These are the activations of a small network on made-up records, seen along a few directions, one row for each record.
Each row is followed by the record's values for the fields C, B, S, L, W, M.
Other fields move the rows too, some of them a lot.
Random noise pushes rows far along 4 fixed directions. That doesn't count. These rows show it; they differ only by the noise:
[ -44 -115  -41   24 -409  115  185  270  -74   58 -185 -111  466 -130
  -85  556  332 -374  150  -40 -526 -276 -254  150]
[ 108  140   76  -96  219  112  -45   84  -68 -146  250 -265   25  271
  347  389   17  -72  -81   64 -330  123    1  224]
[ 284  289  -36 -104  431  185 -177  190   11 -119  266 -290 -161 -148
  119   77  186  -47  174   43 -101  117  132  294]
[ 132  112  -51  -84  -73   99  -34  -46 -221 -115  -78    5  128 -104
  -55   26  261  -43   63   73  -82  -69  -18  -59]
[ 276  257 -150 -179  -21  118 -158 -507 -522 -344 -171  267  -28  -49
 -148 -499  314  306  -31  265  363   -1  151 -468]
[ 338  285 -211 -155  138  266 -126 -308 -385 -376    0   28  -31   30
  -26 -184  352  215   71  297  145   11  160 -204]

[-173  -41  146   -6 -240 -110  -83 -326 -225  107 -227  263   33  -33
  -75 -344  -63  156 -133   81  296   12  -96 -365]  C=c1 B=b2 S=s1 L=l1 W=w2 M=m2
[-402  -55  648   13  -60 -311  166  216  251  211  111 -183  114 -262
   94  273 -376 -401   88 -395 -193  332 -157   97]  C=c6 B=b2 S=s1 L=l2 W=w1 M=m2
[-193  -84  267 -106 -188 -388 -204  139    7  441 -124  194   56 -224
 -109 -194 -113  -70 -102 -437   39 -168  -92 -134]  C=c5 B=b2 S=s1 L=l1 W=w2 M=m2
[  36 -184   27  -28  173   78 -104 -280 -336  -76 -107  247 -248  515
  229 -508 -294  474 -438   47  498  294  217 -216]  C=c5 B=b1 S=s2 L=l2 W=w2 M=m2
[-305 -263   72   78 -345 -227   71 -192   14  -24 -115  281   73  313
  203   89 -416   30 -395    9  -28  -91 -155 -320]  C=c5 B=b1 S=s2 L=l2 W=w2 M=m1
[-108 -175 -584  387 -262  427   27   75  295 -170 -172 -100   97  507
   62  430  224  171  220  411 -613 -468 -194  163]  C=c5 B=b2 S=s1 L=l2 W=w2 M=m2
[-258 -105  -28  243    6  -10 -221  270  341  344 -227  233 -466 -543
 -215 -804 -313  -21   -1 -264  337   -2  -51  149]  C=c6 B=b1 S=s1 L=l2 W=w2 M=m1
[ -14  -15 -266   97 -152  161  130  172  359  -52   -4 -227  -73 -736
 -512 -241   44 -180  530   58  -58    5 -137   -6]  C=c4 B=b1 S=s1 L=l2 W=w2 M=m2
[ 302  163 -337  183  455  430 -136  326  425 -178  283 -317 -366 -219
  -72   60   99 -123  370  161 -279 -115  115  464]  C=c6 B=b1 S=s2 L=l2 W=w1 M=m1
[-283 -102  338  -60  -52 -242    6  301  104  294   26   20   29 -136
   21  128 -215  -98   35 -332  -29  107  -21  180]  C=c5 B=b2 S=s1 L=l1 W=w2 M=m2
[-113    0   13  -85 -169  -70  106  -87   71   -2  122  -86  128  110
  -48  207 -173  -99   84   52 -309   -1 -194 -131]  C=c4 B=b2 S=s1 L=l1 W=w2 M=m1
[  18  212  -86 -128   84   71  -46 -192 -117  -61 -151   49  -43 -342
 -237 -162   77   96  159    1  245   11  124 -175]  C=c6 B=b2 S=s1 L=l1 W=w2 M=m2
[-169 -112  566 -167  -53 -255   36  -30 -211  147   79  -35  364  469
  523  431 -257 -128 -496 -267 -222  171 -140  110]  C=c1 B=b1 S=s1 L=l1 W=w1 M=m2
[-158 -227  140   67 -281 -292   30  116   37  155 -277  209  217  -83
  -45 -117  -77 -211  -86 -189  -67    7 -128 -180]  C=c5 B=b1 S=s2 L=l2 W=w1 M=m1
[ 115  -34 -147  -31  135  505  254 -281 -393 -449  -42 -119   20  320
   94  -36   41  283  -11  313  301  242    9 -150]  C=c1 B=b1 S=s2 L=l2 W=w2 M=m1
[-279  -73   38  -22 -321  -33  193 -420 -191 -333  -22   41  162   86
 -104 -197 -138   88 -159  212  209  243 -154 -395]  C=c2 B=b1 S=s1 L=l2 W=w2 M=m2
[  78  168   67  -67  142 -191  -94  179  147   12   69 -174  -84 -249
  -59 -239  -33 -135  137  -14  121   44   53   63]  C=c2 B=b1 S=s2 L=l2 W=w2 M=m1
[ 440  197 -398   22  386  384 -254  255  -90   62   38 -139 -296 -409
 -299 -469  423  243  364   32  359 -102  289  403]  C=c2 B=b1 S=s1 L=l1 W=w2 M=m2
[ -57 -126 -532   24 -503  448  340 -455 -295 -395 -163   90  299  754
  178  409  109  221 -181  494 -333 -147 -143 -283]  C=c4 B=b1 S=s1 L=l1 W=w2 M=m2
[  51   97 -168  -27   90  517  172  142 -100 -198   21 -250  198   59
  -30  433  247   15  218  222  -67  157   54  348]  C=c1 B=b2 S=s1 L=l1 W=w2 M=m2
[-315   -5  386  -59  345 -198  -49  176   94  163  243 -104 -370  202
  439  -89 -550   32 -394 -336   68  366 -117  284]  C=c1 B=b1 S=s1 L=l1 W=w2 M=m1
[  87  -49  -28   50 -332 -461 -219  -10  -83  189 -308  244  202 -134
 -219 -138  217 -196  -30 -106 -113 -273  -80 -136]  C=c2 B=b1 S=s2 L=l1 W=w1 M=m2
[-105  -21   -6   78 -297 -259 -392 -246  -41  128 -206  464   -8  198
  -90 -517 -153  140 -282   19   59 -236    6 -436]  C=c5 B=b2 S=s1 L=l2 W=w2 M=m2
[-178   32  400 -164 -141 -319   27 -274 -100   87   79   29  174  286
  303  370 -212 -141 -345 -176 -256   60  -91 -234]  C=c6 B=b2 S=s1 L=l1 W=w1 M=m2
[ -44   37  336 -189  -55 -111  -71  -22 -136  147  -50  -67  298   60
   72  109   -8 -109 -136 -158   48   10  -82  -58]  C=c1 B=b2 S=s1 L=l1 W=w2 M=m2
[ 124  -78   13 -116 -107  155  102 -187 -374   -8 -161  122   23  124
  -31 -115  129  219 -143  121  325   36   99  -38]  C=c1 B=b1 S=s2 L=l1 W=w2 M=m2
[-451 -287  480 -148 -138 -246   79   36   64  150   41 -105  133   94
  298  189 -513 -158 -368 -336 -137  282 -261  128]  C=c6 B=b1 S=s1 L=l1 W=w2 M=m2
[-148  -64 -235   17  -92   79    9  -25  -24    7 -160  175 -176 -186
 -165 -449  -13  107   67 -102  183  -83  -67  -40]  C=c4 B=b1 S=s1 L=l1 W=w2 M=m1
[-238 -108  232 -111 -418 -377  307 -170 -158   20  -79  119  342  -59
  -60  245 -112 -205  -83  -39   39   27 -269 -291]  C=c2 B=b1 S=s2 L=l1 W=w2 M=m1
[ -30  171  123 -132  142 -147 -132  -88  104  210  144   40 -137 -240
  -61 -319 -136   25   52 -121  285  209   87  -61]  C=c4 B=b2 S=s1 L=l1 W=w2 M=m2
[-113 -225 -152   35 -177  466  412 -300 -282 -281  -59  -12  198  466
  188   66 -158  250 -148  232  114  190  -38 -124]  C=c4 B=b1 S=s1 L=l2 W=w2 M=m1
[ 126  267  249  -89  588 -269 -273  253  326  330  346 -129 -373 -456
  195 -342 -226  -60   53 -423  200  270  218  346]  C=c4 B=b1 S=s1 L=l1 W=w1 M=m1
[-172 -147   64  -99 -385 -103  159 -205 -279    1 -232  304  175  -70
 -220 -260  -73  195 -175   -6  166   29 -207 -424]  C=c3 B=b1 S=s1 L=l1 W=w2 M=m1
[ 189  253   28 -208  265 -246 -307 -482 -221 -206   47  229 -230  366
  136 -235 -142  420 -242   47  382  159  270 -403]  C=c5 B=b2 S=s2 L=l1 W=w2 M=m2
[ -22 -280  -40   59 -279  197  123  166 -285  310 -336  271  174 -209
 -232 -206  279  172  -94 -186  243  -96   26   96]  C=c3 B=b1 S=s1 L=l1 W=w1 M=m2
[-123 -158  -18  215 -132   -1   15  422  437  245   33 -130   -1 -159
 -201  328 -117 -282  291 -127 -357 -288  -37  404]  C=c4 B=b2 S=s2 L=l2 W=w2 M=m2
[  66 -153  -49  178  110  -11 -207  108  125  135  -20  211 -174  216
  133 -237  -97  154 -135   50  -80 -223  112  163]  C=c5 B=b1 S=s2 L=l2 W=w1 M=m1
[  13 -213 -240  151  -29  122 -173 -339 -137 -177  -95  335 -313  214
  -96 -512 -201  409 -223  219  403   57  121 -284]  C=c5 B=b1 S=s2 L=l2 W=w2 M=m2
[ 292  156  -51   -7  130 -112 -193  497  217  418  115 -234   42   39
 -101  359  300 -262  190 -162 -362 -430   64  485]  C=c2 B=b2 S=s2 L=l1 W=w2 M=m2
[  10  -29 -124  -71  124  540  276 -248 -268 -418  -17 -104 -103  -17
  -38 -273  -47  256  126  223  366  276   18 -156]  C=c6 B=b1 S=s1 L=l2 W=w2 M=m1
[-197 -178   25  -16 -244 -120  202 -182   20 -113  -90   79   -2  248
   27 -121 -325   10 -182   33  -59  -16 -126 -220]  C=c4 B=b1 S=s2 L=l2 W=w2 M=m1
[ 238   13 -190   84  673  483  -80  566  206  113  151 -275 -397 -444
  -69 -404   37  132  360 -153  403  271  247  550]  C=c5 B=b1 S=s2 L=l2 W=w2 M=m1

Which values does each new row have?
[ -61  -95 -328  157 -372  156   91 -170  -58 -175 -261  147    5 -294
 -363 -390  288   -8  259   86   33 -190  -29 -269]  C=c4 B=b1 S=s1 L=l2 W=w1 M=m2
[  84  114 -635   97 -173  505  106 -721 -160 -710  -40  205  -83  -30
 -270 -428  108  383  252  711  362  -35   25 -605]  C=c4 B=b1 S=s1 L=l2 W=w2 M=m1
[ -92 -209 -344   33 -478  306  188 -126 -218  -44 -308  140  217 -191
 -261 -156  263   76  223  145  123 -110  -76 -135]  C=c4 B=b1 S=s1 L=l1 W=w2 M=m2
[ -47 -111   74  -93   -3   50   97 -379 -387 -192   49  187   36  510
  278  -97 -192  271 -292   28   25  105   23 -161]  C=c4 B=b1 S=s1 L=l1 W=w1 M=m1
[ 342  502  -92 -146  658   22 -307  -93   47 -208  471 -352 -362   77
  201   41   12  248   61   73  127  163  307  164]  C=c2 B=b2 S=s1 L=l1 W=w2 M=m2
[  58   -1   55  -92  162   76    2  147   94 -215  137 -327  235  315
  164  578  -10 -112  118    6 -258   71   33  127]  C=c5 B=b2 S=s2 L=l2 W=w2 M=m2
[ -78 -167   41  141  133  393  251  334  138  137   29 -216   21   71
  217  308  -13 -154 -101 -183 -186  108   35  510]  C=c6 B=b1 S=s1 L=l2 W=w1 M=m2
[ 141  168 -277   87  -10  543  139   54 -148 -257 -103 -229   90  143
  -69  253  388   71  343  239  -10  -68   79   82]  C=c1 B=b2 S=s1 L=l2 W=w2 M=m2
[ 228  399  414 -139  811 -292 -134   32  163  -81  662 -420 -324  388
  748  214 -386   12 -271  -71   29  442  311  284]  C=c2 B=b1 S=s2 L=l2 W=w1 M=m1
[ 193  135  -87   33  103  152   65  165  -48  -41 -156  -13  -66 -276
 -115 -186  328 -107  209   28  143 -101  112   80]  C=c1 B=b1 S=s2 L=l2 W=w1 M=m1
[ 249  297   30  -62  448 -266 -300 -319   14 -444  397 -233 -297  399
  304  -79 -158   86 -129  246  -40  288  171 -171]  C=c2 B=b1 S=s2 L=l2 W=w1 M=m2
[  -6 -104   71  -13    2 -301 -189  -87 -102  126 -165  428 -145  -29
 -178 -472   43  134 -328 -169  280   53   64 -125]  C=c3 B=b1 S=s2 L=l1 W=w1 M=m2
[ -74 -125  -65  -36  117  269  202   19  -47  -48  140 -107  -31   21
   58   30 -145  110   45  -44   75  162  -36  197]  C=c4 B=b1 S=s1 L=l1 W=w2 M=m1
[ 201  162 -296 -100  336  310  -96 -268  -43 -278  295 -207 -225  500
  425   82  -81  358 -188  230   38  191  238  131]  C=c4 B=b1 S=s1 L=l1 W=w2 M=m2
[ 269   98   22  -74  205  327   91  -55 -358  -14  -16   48   43 -142
  -53 -150  278  174   55   -2  342  117  156  111]  C=c1 B=b1 S=s1 L=l1 W=w1 M=m1
[ 239   52   -7   24  125 -127 -126 -300 -254 -239   43   31 -111  208
  -12 -229   67  145  -68  127  167   52  150 -226]  C=c2 B=b1 S=s2 L=l2 W=w1 M=m2
[  -7  144  243  -94 -215 -567  -91 -152  -55   -1 -160  204   64 -526
 -358 -536   60 -198  109 -109  213 -108  -30 -449]  C=c2 B=b1 S=s2 L=l2 W=w1 M=m1
[-110 -181 -262  125 -253  357  315  494  285   74  -77 -323  276 -510
 -234  468  265 -314  376 -122 -297 -193 -159  250]  C=c5 B=b1 S=s1 L=l2 W=w2 M=m2
[ -83  -74  119 -121 -159  -64  105  -36 -168   23 -218  172  155 -418
 -311 -225   92 -135  109  -45  419  175 -149 -157]  C=c1 B=b1 S=s2 L=l1 W=w2 M=m1
[ 376  299 -461 -137  122  637    8 -570 -551 -627   54  -20  -42  459
   41   73  599  336  236  555   65  -86  246 -346]  C=c6 B=b2 S=s1 L=l1 W=w1 M=m2
[-177   57  208   -3  -35 -141  -57 -187 -101  -64  205  -65  -20  205
  119   -1 -260    6 -143   57   69  123  -12 -218]  C=c2 B=b2 S=s1 L=l2 W=w2 M=m2
